Each row below holds a small network's activations on one input, seen along a few directions.
In each table, some parts of the input vary, and every possible input appears once, in random order.
A made-up example of a description, with smaller parts first: one of 2 separate values, together with either a single point or one of 11 places around a ring or (one of 4 places along a line, together with one of 5 places around a ring).
Shared parts are said once, and a part with two or three values counts as separate values.

Rows:
x1: [-20   1  11 -25 -28   1 -38 -25 -41 -16  32  20  -7 -23  40  62   0  23
  -2]
x2: [ -3  54 -39 -16 -18 -13 -34 -16  -5  15  13   6 -36 -31 -15  30  28  45
  -7]
x3: [-20  -5  -6 -17 -11  21  -3 -36 -11 -15 -14  27  10  35  54  22 -13  -1
 -47]
x4: [-33  38   9  -4 -27 -19  13 -32  18  -8 -10  27  -3  32 -22 -34  16  13
 -14]
x5: [-45 -37  42 -16  55 -32  28   6 -66 -10   3  30   2   9   6  -9 -19 -24
 -19]
x6: [ -5  31 -28 -11  13 -34  -3 -48   9 -16 -25  34 -20  37   5 -33  13  34
  -9]
x7: [-29  -6  20  11 -42 -10 -16 -10 -35  -1  34 -32  12  -1  40  25  22  37
 -34]
x8: [ 83 -11   5   4 -59   4  -9  50  45 -42 -14 -52  -7 -39 -12  34  23   7
  56]
x9: [ -8 -18  -1 -10 -21 -38 -35 -29 -52   1  22   6  -2 -12  51  34  19  47
  -6]
x10: [ 64 -32  12  15  32  18  20  50  27  13   2 -19  41 -32 -39 -14 -29 -72
  48]
x11: [-24  33  -3  -5  -3 -26  14 -26  15   6 -36  27  -7  28 -19 -36  24  43
 -27]
x12: [ 40 -14 -21  -6  -2  79   1  33  87  18  -4 -25  34  19   4 -20 -16   5
  65]
x13: [-39  -7  28   4 -31   4  21 -25  -8  -5  -9   4  24  41  38  -8   3   6
 -50]
x14: [-22 -10  31   0 -24 -26 -18 -13 -41  11  15  -9   7 -13  34  33  30  58
 -23]
x15: [-32 -36   7  -1  28   7  25   9 -50  23  21  28  -9 -11  14   8 -28 -53
 -51]
x16: [ 29 -27   0  16  62  51 -12  63  55  31  -3 -45  26  16 -19 -17 -48 -56
  79]
x17: [-25  39  -2  -9  -7 -53 -26 -27  -4 -15  17 -16 -12 -20 -22   2  37  60
   1]
x18: [ -8 -10   8 -12   6 -10  10 -34 -17  -4 -15  25  -3  43  63   2   1  29
 -35]
x19: [-32 -15 -13   6 -48  12 -19 -12 -29   5  38 -12   4 -21  41  53   8  22
 -38]
x20: [ 82 -38  15  10  29   3   8  76  21 -17 -21  -7  28 -20 -43 -14 -38 -61
  44]
x21: [ 53  -9  -3   1 -19  72  10  14  70   1  -1 -23  45   6   2 -21  -2 -15
  60]
x22: [-25  17  -4  15  38  -3  10   1 -21  16  -3  22 -30 -12 -52 -21 -30 -37
 -29]
x23: [-31  46   7  -2 -43 -37 -23 -17  -3  -2  24 -13 -17 -21 -30   1  34  39
   6]
x24: [ 64 -15   0   8 -42  19  -5  21  57 -22  29 -53  11 -55 -10  36  39 -10
  60]
x25: [  7  46 -31 -11 -11 -48 -30 -24 -14  19   2  -9 -40 -19  -9   5  36  65
   0]
x26: [-13 -47  10  -2  50 -32  10   5 -70  24 -13  32 -21  12  21  -6 -16 -23
 -31]
x27: [-12  41 -28 -19  -2   0 -17 -46  19 -16 -21  47 -14  22  -6 -12   0   9
 -17]
x28: [-19  11 -14   2  58 -19 -21 -10 -29  -1 -13  43 -31  -3 -41 -14 -29 -43
 -12]
x29: [-22  52 -20  -4 -35  -1 -22 -16   7   5  24 -13 -32 -38 -28  24  13  39
  -9]
x30: [-29  36 -22  -6 -19   9   1 -42  28 -17  -4  34  -6  12 -13 -20  -4   3
 -26]
x31: [-38   5  10  16  27 -38  14   8 -33  14   1  28 -18   5 -49 -44  -3 -30
 -16]
x32: [ 94 -13  -3  -5 -36  31  23  44  57 -32 -35 -10  26  -1 -11 -19  -7  -4
  29]
x33: [ 44 -10  10  31  43  48  12  51  37  24 -12 -58  38  -3 -16 -20 -43 -72
  59]
x34: [-36  -9   0  -3 -27  30  15 -33   1 -13   2  15  16  25  45  14 -14  -8
 -56]
x35: [ 36  -2 -26   9 -22  53 -10  60  65  34  15 -73  -8 -28  11  31  17  30
  82]
x36: [ 69 -16   5  -6 -34  41  18   3  68 -23 -12 -13  44   3 -17  -8   1 -30
  55]
x37: [-35   3   5  23  62 -42  19   1 -34   2 -30   6 -16  18 -50 -40  -9  -8
 -24]
x38: [ 48   7  -6  20 -28  52  -8  33  60   8  23 -82   1 -41  14  28  26   4
  64]
x39: [-20 -33  -4 -12  43   0  12  10 -68   6   5  40 -11   6  20  20 -27 -48
 -38]
x40: [-37 -12  21  -2   0 -10  26 -29 -12 -17 -19  11  24  43  49  -4   7  28
 -45]
x41: [-45 -33  34  -5  21 -23  27  14 -62   9  22  28   4   6   8 -18 -13 -43
 -32]
x42: [ -6   6 -16  17  68 -42  11  -2 -43   6 -27  22 -41  25 -36 -30 -13  -7
 -10]
Changing only one part turns x9 into x18. The same change can be made to x14. Which row results? -> x40
Changing only one part turns x19 into x15. The same change can be made to x29. Which row results? -> x22
Describe the family of inputs behind these rows. -> one of 3 separate values, together with either one of 4 places along a line or (one of 2 separate values, together with one of 5 places around a ring)
Change only the choice among 2 separate values in x13. List by row number the other rows that result. -> x4
A walk changes only the place on the ring of 5. It starts at x25 and steps to x17. List the rest of the walk in order. -> x23, x29, x2

Rows:
x43: [ 48 -12 -19 -25 -30  66 -19  -5  49  -6   2   6  16  -2  54  37 -11  -7
  40]
x44: [-46 -50  20  -6  17   7 -15  18 -74  13  51  11  -8 -37  39  54 -24 -39
 -24]
x45: [-50  10 -17   3  52 -38 -29   5 -51  36  32  11 -48 -38 -43  -1  -9 -21
  -6]
x46: [ 68  -2   1  40  33  16  15  82  62  23  -7 -87  13 -29 -77 -36   2 -25
 102]
x47: [  75   20   -1   31  -67   56   -7   62   90   12   20 -123   25  -41
  -26   21   32   28   94]
x48: [121  20  -6  17 -38   1  -5  62  80 -22 -20 -77   2 -43 -57   8  41  26
  89]
x49: [-47  33 -26   3 -34   4 -41 -20 -25  21  61 -23 -31 -55  10  57  22  33
 -18]
x50: [-63  46   0   6 -43  -5  -2 -41   1  -2  19 -19  -5  13  11   8  32  54
 -37]
x51: [-58  17   4  12  57 -67 -13 -15 -63  29  -4   7 -36  12 -29 -30   2  18
 -21]
x52: [ -1 -16  22 -24 -44  11  24 -36  11 -19  -3  28  27  28  59   3  20  25
 -22]
x53: [ 16  45 -54   5 -31  74 -21  -3  69  24   9 -32  -5  -7   4  17   1  16
  34]
x54: [107 -40  33   3 -66  45  -4  60  74 -19  12 -93  46 -38  30  43  19   1
  98]
x55: [ 16 -17  -7   2  40   9  23   8   0  -7 -31  43  25  27 -22 -41 -43 -60
 -18]
x56: [-20  22 -25  13  51   1  11   7  21  29 -22  15  -2  29 -48 -61 -16 -14
   7]
x57: [-22  38  -2 -12 -24 -64  -8 -48 -11 -39 -22  34 -31  15 -21 -14  35  53
 -40]
x58: [-63  23  10  11  43 -45   6 -18 -26  14 -10  16 -22  23 -42 -49  -1  -1
 -22]
x59: [  1 -20  15   4  34 -15  39  -8 -16 -10 -34  49  16  31 -17 -46 -25 -53
 -38]
x60: [-23 -22  23   3  45 -62  -1 -11 -87  -7 -15  35 -11   9  -5  -6 -22 -23
 -42]
x61: [ -4  27 -27 -19 -16 -55 -48 -25 -36 -14  23  28 -59 -53 -24  35  26  33
 -22]
x62: [ 24  43 -40 -10 -19 -14  -4 -18  38 -21 -34  34 -10  18 -29 -30  17  36
  -9]
x63: [ 12  19 -44   8  62  29  -4  20  41  38 -22   2 -21   6 -48 -33 -29 -33
  42]
x64: [ 78 -68  43  26  -6  56  27  93  50   0  16 -96  48 -24  10  13 -21 -50
  83]
x65: [-15 -30   2  -4  42 -32 -16   7 -76  -2  22  37 -22 -39 -16  24 -32 -66
 -28]
x66: [-29 -20  28 -23 -28 -38 -21 -41 -59 -18  10  16   4   3  69  45  24  56
 -28]
x67: [-17  48 -36   9 -41  45   1 -17  49  14   8 -19  14  18   3  -8  16  38
  -4]
x68: [ 20 -38  -5  -6  26  76   8  31  26  17   4   0  16   9  34  15 -48 -55
  23]
x69: [-28 -16  30   2  32 -41  19 -16 -48 -23 -20  45   5  20 -17 -27 -26 -44
 -43]
x70: [-59 -35  49  -5   7  -2  23  -5 -47  -7  11  18  18  25  38   4 -18 -15
 -41]
x71: [108 -48  21  26  31  22  31  83  43 -15 -14 -72  38 -33 -41 -13 -27 -74
  76]
x72: [-17 -28   9 -27 -35  -4 -42 -23 -47 -12  53  19  -9 -49  59  77  13  13
 -12]
x73: [-55 -40  41  -1  23 -25   2  -1 -84   9  12   9   3  14  49  23 -13   4
 -39]
x74: [-33  18  -4  14  46 -22  26  -9   5  27 -24  21 -11  32 -42 -67   1 -10
 -13]
x75: [  9  36 -17 -11 -23 -41  15 -36  22 -25 -37  39 -21  22 -22 -36  36  42
 -32]
x76: [-31  42 -14   8 -43  19  20 -32  32  11   5 -12   4  23   9 -14  33  44
 -26]
x77: [-16  31  -7 -13 -11 -85 -29 -44 -51 -22 -18  24 -46  -2  -9   4  37  72
 -38]
x78: [-28 -38  36  -2   9  24  45   2 -14   6  -2  22  28  38  37 -18 -18 -26
 -34]
x79: [-13 -35  15  -2  13  48  26  17   4   9   2  16  37  33  33 -12 -34 -34
 -13]
x80: [ 50 -20 -25  -3  55  39   8  21  21   3 -29  26   5   5 -20 -11 -56 -80
  16]
x81: [-58  38  -6   8 -26 -31 -22 -38 -38  13  21 -26 -18  -1  23  28  35  71
 -34]
x82: [ 14  -9   1 -22 -41  36   2 -19  29 -15   0  23  37  24  53  10   3  17
   1]
x83: [-33 -14  36 -27 -44 -15   0 -45 -22 -34  10  24  18  18  59  26  21  38
 -30]
x84: [ 59  42 -58 -12  -7  17 -22  -4  58  -9 -34  21 -30  -6 -28   1   3  14
  30]
Changing only one part turns x57 into x70. The same change can be made to x61. Which row results? -> x44
Changing only one part turns x43 into x80. The same change can be made to x83. Which row results? -> x69
Describe the family of inputs behind these rows. -> one of 6 places around a ring, together with either a single point or one of 6 places along a line
Change only the place on the ring of 6 in x74. List by row number the other rows that result. -> x52, x59, x75, x76, x78

Rows:
x85: [-51   3  18 -22 -51  11  11 -43 -15  -8  25  38  -9  17  76  38  32  38
 -73]
x86: [ 43  37  -1  16 -70  13 -28 -20  65 -28  -3 -37  26 -20  -3  15  32  23
  43]
x87: [ 57  -1 -32   1 -12  64   7  54  50  46   9 -59 -19 -22   2  25   9  15
  65]
x88: [-22 -23   6 -21 -15  19 -44  -4  -9   7  37 -19   3  -9  45  31  -8  23
  21]
x89: [ 50   4  15   7   3  -6 -23  25  23   6  13 -31  -8 -33 -44  -6 -17 -43
  38]
x90: [  5 -40  20 -19   3 -20 -30   2 -39 -16  34  -1  22 -30  10  14 -30 -34
   5]
x91: [-51  37 -26  -2  16 -16 -29 -31 -22  21  15  45 -23 -18  -2  23  28  16
  -2]
x92: [ 79  -7 -26 -31 -74  75  17  32 104  22   4 -26 -34   3  14   5  31  45
  66]
x93: [-30  63 -28  -2 -32 -42  -5 -53  25 -28 -24  20 -10  19 -32 -33  47  76
 -28]
x94: [-29  68 -29  19  18 -48 -19 -45 -22  36  -2  10 -22 -12 -43 -33  39  42
 -18]
x95: [ -9  53 -14   1 -34 -34 -10 -47 -26 -13 -15  38  -2   6  12  14  39  57
 -52]
x96: [ 25   7  15   5 -22  -8 -36  11  29  -8   3 -75  -6 -16 -16   9   1  26
  53]
x97: [ 13   8   9  -5 -70   7 -20 -27  -2 -19  20  -9  47  -9  56  32  22  41
 -15]
x98: [-39  -4 -13   6  51 -59 -18  -4 -57 -55 -18   9 -16  -6 -29  13 -30 -17
 -23]
x99: [-39 -58  45  -8  49 -40  16 -29 -70 -45 -26  15  31  43  42   0 -49 -47
 -48]
x100: [-31  21 -31  -8  34 -21  -5  -2   6  38   2  48 -65   1 -59 -52  -3  -4
 -28]
x101: [-14 -53   9  -3  32  45  20  19   0 -20  -4   8  65  27  25  -5 -48 -55
  11]
x102: [-74 -17  26  -9  -9  -6   1 -25 -50  20  39  23 -24  -9  59  39  26  17
 -37]
x103: [ 46 -11  15   7  29  60  25  38  51  21 -22 -15  16  31 -29 -41 -42 -48
  38]
x104: [ -8  36 -26  32  51 -34  41 -20 -15  30 -42  34   9  35 -56 -71 -12 -38
 -39]
x105: [100 -32  13  31  35  49  40  74  40   2 -38 -48  37  10 -14 -24 -38 -48
  44]
x106: [ 80 -32   6  11   5  29  20  87  34  13   3 -46  -9 -34 -26   5  -2 -23
  51]
x107: [-57 -51  36  -9  15 -40  21  -8 -88 -26  23  16 -12  -9  24  29 -11 -25
 -54]
x108: [-46  -9  -8   3  47   2  46  16 -13   3 -34  63   6  35 -11 -28 -16 -38
 -18]
Describe the family of inputs behind these rows. -> one of 4 places along a line, together with one of 6 places along a line
Changing only the place on the line of 6 turns x88 into x96. The same change can be made to x90. Which row results? -> x89

Rows:
x109: [-36 -22  17  -1  37  -1  38  -9 -35   1 -23  50   8  45  12 -30 -30 -35
 -56]
x110: [-15 -22  10   2  47 -43  -7  -2 -71  -2   1  23 -13 -15 -10   8 -23 -36
 -27]
x111: [-16  31 -10  -6 -23 -54 -36 -28 -41 -17   4   5 -39 -20  -6  29  26  50
 -29]
x112: [-57 -14   2  -2  32  16   0 -11 -36  12  15  31  10  17  15  -2 -39 -38
 -33]
x113: [ 97  20 -52  17  39  57   7  56 107  21 -44 -29   4   3 -68 -48 -25 -41
  89]
x114: [-27 -33  36  -8  47 -44  23 -13 -43 -15 -24  47  -1  30  -4 -35 -22 -35
 -31]
x115: [-57  45 -20 -10 -35   6 -22 -57  -1   7  18  11 -18   8  25  20  22  47
 -30]
x116: [ 78   8  -8  34 -10  36  18  71  81   5   3 -80  14 -40 -71 -19   5 -36
  75]
x117: [-34  35 -15  -8 -33 -17   9 -52  -3  -6 -10  30  -1  33  19 -16  29  55
 -54]
x118: [104 -44  12 -12 -71  88   4  45  81 -26  15 -52  53 -28  55  55   0 -16
  72]
x119: [-44  25 -13 -14 -23 -24 -30 -29 -24   8  29   7 -40 -20  17  33  36  60
 -21]
x120: [-40 -30  10  -4  38 -15  -7   4 -59  26  25  28 -12 -14  10   6 -19 -31
 -20]
x121: [  74  -25   23   25  -20   52    8   69   63   12    4 -106   41  -14
    8   15    5    3   94]
x122: [-25  26   9 -13 -25 -57  -6 -45 -17 -25 -14  34  -7  17  -3 -16  36  54
 -30]
Describe the family of inputs behind these rows. -> either one of 4 places along a line or (one of 2 separate values, together with one of 5 places around a ring)
Change only the choice among 2 separate values in x120. List by row number the other rows that result. -> x119
A walk changes only the place on the line of 4. It starts at x118 and steps to x121. List the rest of the walk in order. -> x116, x113
